These are the activations of a small neural network, seen along a few directions. Each row is one input.
Each table varies a few parts of the input and shows all the possible inputs, shuffled.
Descriptions start from the smaller parts, as in this example, which fits no table here: values(2) and (point or ring(9) or (ring(5) and line(6))).
Shared parts are said once, and a part with two or three values counts as separate values.

Table:
R1: [ 1.97 -0.31  1.07  1.56  0.44 -5.60  3.33 -0.52  1.69  2.99  0.43 -0.73
 -0.21 -3.32 -0.54 -0.04 -0.91  0.27 -3.19]
R2: [-3.20  5.05  4.64  1.04  1.39 -2.56 -2.29 -1.07  3.50 -5.14 -2.59  0.56
 -1.10 -0.23  1.02  1.58 -1.95  1.54  0.99]
R3: [ 2.28 -3.29 -1.36 -1.41  2.00 -1.27  0.63  1.25 -2.10  4.38  2.49 -1.99
  0.05 -1.07 -0.54 -2.17  0.51 -0.73 -2.70]
R4: [ 2.02  1.80  0.43  1.43 -4.75  8.33  3.44  1.67  2.79 -6.10 -4.13  4.29
 -3.27  6.05  3.18  3.30  4.83  0.21  1.81]
R5: [ 2.16 -5.01 -3.00 -2.54  0.43 -0.58 -0.40  0.98 -2.15  4.46  2.58 -1.28
  2.38 -2.07 -2.38 -3.40  1.52 -0.59 -0.07]
R6: [ 1.95 -1.62  0.69 -0.08  0.98 -3.00  2.58 -0.39 -0.31  4.61  1.83 -0.52
  0.03 -1.18 -0.88 -0.77 -1.50 -0.35 -2.85]
R7: [-3.21  0.07 -2.03 -2.57  0.39  3.06 -4.26 -0.83 -3.61 -2.71  0.67 -1.40
  0.93  2.02 -0.97 -0.97 -0.48  0.96  3.97]
R8: [-2.93  1.80  0.02 -1.54  1.78  2.38 -3.44 -0.50 -3.81 -3.26  0.79 -1.90
 -0.80  3.12  1.13  0.18 -1.52  0.78  1.06]
R9: [-3.71  1.68 -3.50 -0.70 -0.44  2.69 -5.06 -0.59 -2.13 -0.89 -0.18 -0.72
  2.59  0.46 -1.51  0.97 -0.63 -0.96  4.23]
R10: [ 5.51 -4.38 -0.24  2.88 -4.47  5.74  6.94  1.98  3.63  1.11 -2.06  4.30
 -2.50  0.10  2.84 -0.09  5.77 -1.07 -2.09]
R11: [ 1.37 -3.52 -4.44 -0.70 -0.07 -1.19 -0.77  1.49 -0.95  5.78  2.15 -0.09
  3.83 -3.76 -2.94 -1.60  1.22 -2.94  0.10]
R12: [ 1.98 -0.06  3.28  1.59  1.40 -6.38  1.97  1.13  3.77  2.97 -1.15  0.99
 -0.74 -5.00  0.09 -0.47 -0.22  0.48 -1.92]
R13: [-3.22  3.07  2.05 -0.26  0.74  0.42 -1.67 -2.25 -1.48 -3.28  0.24 -0.54
 -0.59  3.40  0.69  1.56 -3.61  0.92  0.60]
R14: [-2.97  4.72  2.38  1.28  0.17 -2.05 -0.99 -2.36  1.15 -4.93 -1.06 -0.97
 -0.60  1.47  0.82  1.92 -3.04  1.48  0.08]
Changing only one part turns R9 into R11. The same change can be made to R14. Which row results? -> R1
What is each input in this table made of? -> values(2) and (point or line(6))
Which other rows does R7 become when the values(2) part takes its other values? List them by row number. -> R5

Table:
R15: [-2.36  0.75  4.18  0.26  1.01 -0.90 -2.69  0.10  2.81 -4.31 -1.39  1.38
 -0.60 -2.17  1.30 -1.26 -0.25  1.28  0.95]
R16: [ 2.26  2.84  1.99  4.26 -3.43  0.96  6.86 -2.47  2.76 -2.52 -1.86  1.81
 -2.79  1.26  2.38  3.73  0.76  0.68 -3.07]
R17: [ 1.27  3.08  3.18  0.45  1.87  0.00  1.90  1.92  0.63 -2.71 -2.10 -0.14
 -4.35  1.55  2.86  1.91  1.45  1.26 -2.70]
R18: [ 0.25  2.54  3.73  0.46  0.53  0.14 -0.63  3.21  4.46 -3.41 -3.22  2.99
 -1.69  0.38  1.66  2.10  3.12 -0.21  0.39]
R19: [-1.92  2.17  0.98 -1.27  2.26 -5.92 -0.75 -2.04 -1.20 -2.53  1.02 -3.79
 -0.64  0.44 -1.19 -0.71 -3.47  3.19 -0.20]
R20: [-4.03  4.23 -0.54  1.56  3.17 -6.09 -2.89 -2.07 -1.99  1.21  1.86 -3.46
  0.37 -0.50 -0.67  1.44 -5.94 -0.93 -1.34]
R21: [ 6.40 -7.85 -0.72 -0.80  0.95 -3.90  4.71  2.15 -3.30  9.18  4.23  0.50
  1.20 -2.62 -0.95 -3.25  0.28 -1.20 -5.13]
R22: [-2.46  1.38 -1.50 -2.48 -0.70 -0.92 -3.92 -0.94 -1.68 -2.11 -0.85 -0.89
  2.17 -1.11 -2.49 -0.85  0.00  2.16  5.32]
R23: [ 0.73  1.06 -0.21  0.08 -0.77  4.03 -1.74  3.76  1.59 -2.24 -3.40  2.73
 -2.19  1.56  2.17  1.68  4.28  0.22  3.84]
R24: [ 1.89 -0.28 -3.30  2.62 -6.08  7.04  4.37  0.06  1.99 -2.89 -1.11  2.23
 -0.19  4.44  1.45  1.93  2.15 -1.13 -0.07]
R25: [-1.91 -0.18 -2.81 -3.21 -0.15  1.05 -3.39 -1.83 -3.35 -2.65  1.55 -3.21
  2.59  2.51 -2.72 -1.12  0.25  1.10  2.17]
R26: [ 1.78  1.11  1.29  2.23 -4.42  4.95  6.53 -1.83  0.69 -0.93  0.09  2.94
 -2.14  4.85  1.94  1.91 -0.07  0.34 -1.94]
R27: [ 1.10 -0.14 -1.72  3.47 -6.08  4.72  3.49  0.10  3.96 -2.16 -4.55  4.50
 -0.92  1.71  1.36  3.32  2.60 -0.57  2.94]
R28: [-1.85  0.63  3.54  0.43  2.64 -1.35 -0.07 -1.04 -0.51 -3.45 -0.39 -1.88
 -3.20 -0.38  2.61 -1.14 -1.69  2.80 -1.90]
R29: [ 6.56 -5.26  0.33  0.71  0.69 -6.97  4.41  1.59  0.66  9.40  2.21 -2.79
  0.40 -5.57  0.00 -2.74  0.58 -0.09 -6.03]
R30: [ 1.47  1.16  2.66 -1.68  1.30  4.14  1.48  1.72 -1.62 -1.13 -0.63  0.93
 -3.77  5.16  2.42  0.37  0.57  0.22 -1.30]
R31: [-3.97  1.76 -0.63 -1.33  2.66 -1.33 -3.50 -2.73 -4.19  2.73  3.43 -2.44
  0.89  2.31 -1.52  1.88 -6.28 -1.45 -0.60]
R32: [ 1.07  1.57  2.44  4.03 -4.56  0.92  4.44 -1.25  6.65 -3.17 -4.19  4.80
 -0.33  0.52  1.00  3.93  1.98 -1.27 -0.17]
R33: [-1.66 -1.49  3.36 -1.80  2.29  2.91 -0.44 -1.67 -2.74 -1.80  1.05 -0.94
 -2.54  3.08  2.15 -2.01 -2.14  1.79 -0.47]
R34: [ 1.83  0.43 -1.76 -0.90 -0.48  6.27 -1.01  3.15 -0.44 -3.02 -0.91  0.40
 -1.68  4.59  2.08  0.38  3.67 -1.05  0.78]
R35: [ 5.11 -4.99 -0.29  0.39  1.21 -5.17  2.45  1.48  5.57  9.70  0.57  0.79
  2.29 -7.56 -2.64 -3.68  2.37 -1.37 -3.44]
R36: [-4.17  1.75 -4.38 -0.96  0.77  1.53 -5.43 -1.59 -4.26  1.05  2.14 -2.84
  4.11  0.84 -2.37  1.82 -2.39 -2.35  0.46]
R37: [-1.30 -1.74 -0.66 -1.06  0.24  5.17 -3.00 -0.62 -2.16 -3.59  0.54 -1.28
 -0.30  2.25  1.53 -2.22  1.39  0.53  1.18]
R38: [-1.93 -0.22  1.00 -3.65  2.02 -1.43 -1.11 -2.77 -3.44 -0.88  2.57 -2.83
  0.05  3.70 -1.85 -0.79 -3.62  2.39  0.98]
R39: [-4.66  3.38 -2.90  0.17  0.76 -0.37 -5.53 -0.66 -2.62  1.64 -0.24 -0.71
  4.26 -2.67 -1.96  1.91 -2.51 -1.25  4.11]
R40: [-2.15  2.83  1.59 -1.71  0.67 -5.09 -3.07 -0.91  1.74 -3.57 -0.24 -0.60
  2.17 -1.91 -2.53 -1.14 -2.35  1.61  2.54]
R41: [ 5.01 -8.02 -5.89 -1.49 -0.21 -1.09  4.04  2.90 -1.91  7.54  4.03  0.11
  2.50 -4.67 -1.95 -3.59  4.17 -3.76 -3.12]
R42: [-2.12 -0.64  0.73 -0.26 -0.29  3.08 -3.76  0.17 -0.32 -2.95 -1.77  1.14
 -0.84 -1.12  1.67 -1.39  1.56  1.74  4.14]
R43: [ 4.04 -6.76 -3.86  0.14 -0.16 -1.49  2.92  2.91  1.32  9.39  1.03  0.98
  1.14 -7.84 -3.86 -3.58  4.33 -2.43 -0.05]
R44: [-4.27  4.90  0.18  1.33  2.28 -4.89 -4.65 -0.79  0.93  0.21  0.51 -0.42
  4.02 -3.03 -1.87  1.14 -4.80 -2.23  1.73]
What is each input in this table made of? -> ring(5) and (point or line(5))
Changing only the ring(5) part turns R34 into R30. The same change can be made to R41. Which row results? -> R21
Which other rows agree with R22 in the ring(5) part? List them by row number. -> R23, R27, R39, R42, R43
Which other rows does R36 become when the line(5) part takes its other values? List them by row number. -> R24, R25, R34, R37
Which other rows does R40 become when the line(5) part takes its other values? List them by row number. -> R15, R18, R32, R44
